Each row below holds a small network's activations on one input, seen along a few directions.
Each table varies a few parts of the input and shows all the possible inputs, shuffled.
Descriptions start from the smaller parts, as in this example, which fits no table here: values(3) and (point or line(9) or (line(6) and ring(8))).
Shared parts are said once, and a part with two or three values counts as separate values.
In the rows, zero is written as 128.

Other details of the inputs shift rows strongly along two fixed directions, in all tables alike. That doesn't count.

A family of inputs:
r1: [142 115 154 152 112 124 116 138 109 139 114  75 121]
r2: [ 86 195 132 118 190  80 235  72 123 136 160 174  85]
r3: [207  42 130 124  84 190   4 144 149 121  73 147 155]
r4: [111 133  85  84 140 160  93 158 157 122 150 175 164]
r5: [107 154 182 218 118  57 201  71  73 127 145  41  77]
r6: [104 144  93  79 139 145 116 156 150 142 145 169 142]
r7: [165 110 172 169 101 110 134 105 120 133 103 110 107]
r8: [137 121 154 161 103 123 106 119 110 127 118  76 112]
r9: [147 119 146 163 107 128 120 130 112 124 121  72 127]
r10: [142 107 149 152 109 121 120 137 107 129 114  72 126]
r11: [ 69 179 103 108 162  96 211 131 132 140 167 154 140]
r12: [134 106 145 172 106 126 117 122 108 113 117  72 132]
r13: [132 118 145 170 106 118 143 121 106 120 119  67 126]
r14: [ 60 207 117 139 168  75 224  96 119 137 192 151 113]
r15: [166  60 108 138  88 188  14 148 128  99  94 106 167]
r16: [137 127 108  89 136 136 134 146 161 145 124 200 138]
r17: [162 114 179 166 133 114 148  93 103 117 100  83  86]
r18: [109 163 122 100 160  96 199 135 149 157 144 198 124]
r19: [ 76 173  99  94 153 104 185 133 138 140 167 162 129]
r20: [134 114 143 170 100 125 117 116 109 109 116  74 130]
r21: [137 114 152 170 106 124  98 113 103 127 121  79 111]
r22: [ 95 161  84  84 145 142 124 144 154 124 160 182 155]
r23: [111 143  92  83 147 146 123 164 149 135 148 165 162]
r24: [ 72 169 104 101 155 103 177 128 135 135 171 163 128]
r25: [131 138 105  72 160 150 124 122 154 120 121 192 125]
r26: [137 113 149 162  99 120 110 117 109 116 118  73 118]
r27: [169  85  72  27 144 214  36 174 179 116  95 218 163]
r28: [153 108  92  47 159 179  86 163 163 126 105 203 150]
r29: [137 113 156 163 108 124 106 125 109 130 119  74 113]
r30: [170  95 168 164 104 120 118 117 124 134  98 114 114]
Description of these inputs: line(5) and (values(2) or line(4)).
Changing only the line(5) part turns r22 into r23. The same change can be made to r25. Which row results?
Answer: r28
Start at r11 and move only the line(5) part, one step at a time. The first step leads to r13. Which rows follow, in order?
Answer: r12, r20, r15
Which other rows does r21 become when the line(5) part takes its other values? List them by row number.
Answer: r1, r6, r8, r29

A family of inputs:
r31: [ 72 176  99 104 164 107 195 124 127 125 163 144 131]
r32: [139  97 105 114 107 172  43 139 135 106 120 122 148]
r33: [ 71 180 106 122 160 105 176 105 126 122 176 150 125]
r34: [ 89 178 159 179 129  66 202  94 102 147 163  98  95]
r35: [114 152 157 166 133  87 197 121 104 139 140  82 112]
r36: [136 133  98  72 162 161 120 135 150 117 123 184 138]
r37: [144 106 126 136 122 152  93 141 115 112 115  84 139]
r38: [159 108 184 190  96 109 128 130  92 134 103  28 106]
r39: [ 99 141  91  96 128 137 114 142 152 136 153 181 149]
r40: [141 137 133 118 141 116 161 122 145 142 125 175 125]
r41: [152  99 139 151 100 134 100 147 126 133 115 105 145]
r42: [163  96 125  95 124 150  93 145 152 141 100 175 133]
r43: [ 92 153  90  88 146 145 104 134 144 123 158 167 142]
r44: [129 135 102  93 152 153 107 114 150 109 132 188 132]
r45: [118 145 128 115 145 112 155 107 139 140 134 179 108]
r46: [154  89 112 102 106 169  65 174 143 127 105 123 157]
r47: [ 99 171 120  85 181 109 193 110 131 135 144 171 100]
r48: [151 105 143 144  98 133  92 151 126 141 115 102 137]
r49: [ 89 143  80  92 143 145 113 128 146 110 154 173 154]
r50: [118 169 168 181 142  69 218  71 110 137 142 125  84]
r51: [109 143 120 119 123 111 151 144 138 147 146 147 136]
r52: [157  98 176 195  92 109 139 124  92 122  97  31 118]
r53: [189  98 195 191 109 112 147 105  99 125  82  55  97]
r54: [158  99 144 134 123 147  81 105 121 109 100 120 106]
r55: [136 143 174 149 145  86 202 103 110 144 116 105  83]
r56: [153  81 111 118  94 159  66 164 145 126 106 136 168]
r57: [144 102 134 160  99 139  87 128 122 124 122 105 141]
r58: [ 80 168  81  69 164 134 153 147 144 130 162 171 141]
r59: [139  98 131 160  93 136  92 125 122 119 117 105 143]
r60: [146 101 109 101 120 175  54 162 131 118 111 109 148]
Describe the family of inputs behind these rows.
Answer: ring(5) and (values(2) or line(4))
Start at r60 and move only the ring(5) part, one step at a time. The first step leads to r43. Which rows follow, in order?
Answer: r34, r48, r38
Which other rows does r56 become when the line(4) part takes its other values? List them by row number.
Answer: r41, r48, r51
List by row number the other rows that have the ring(5) part in common with r54.
Answer: r32, r33, r43, r44, r49
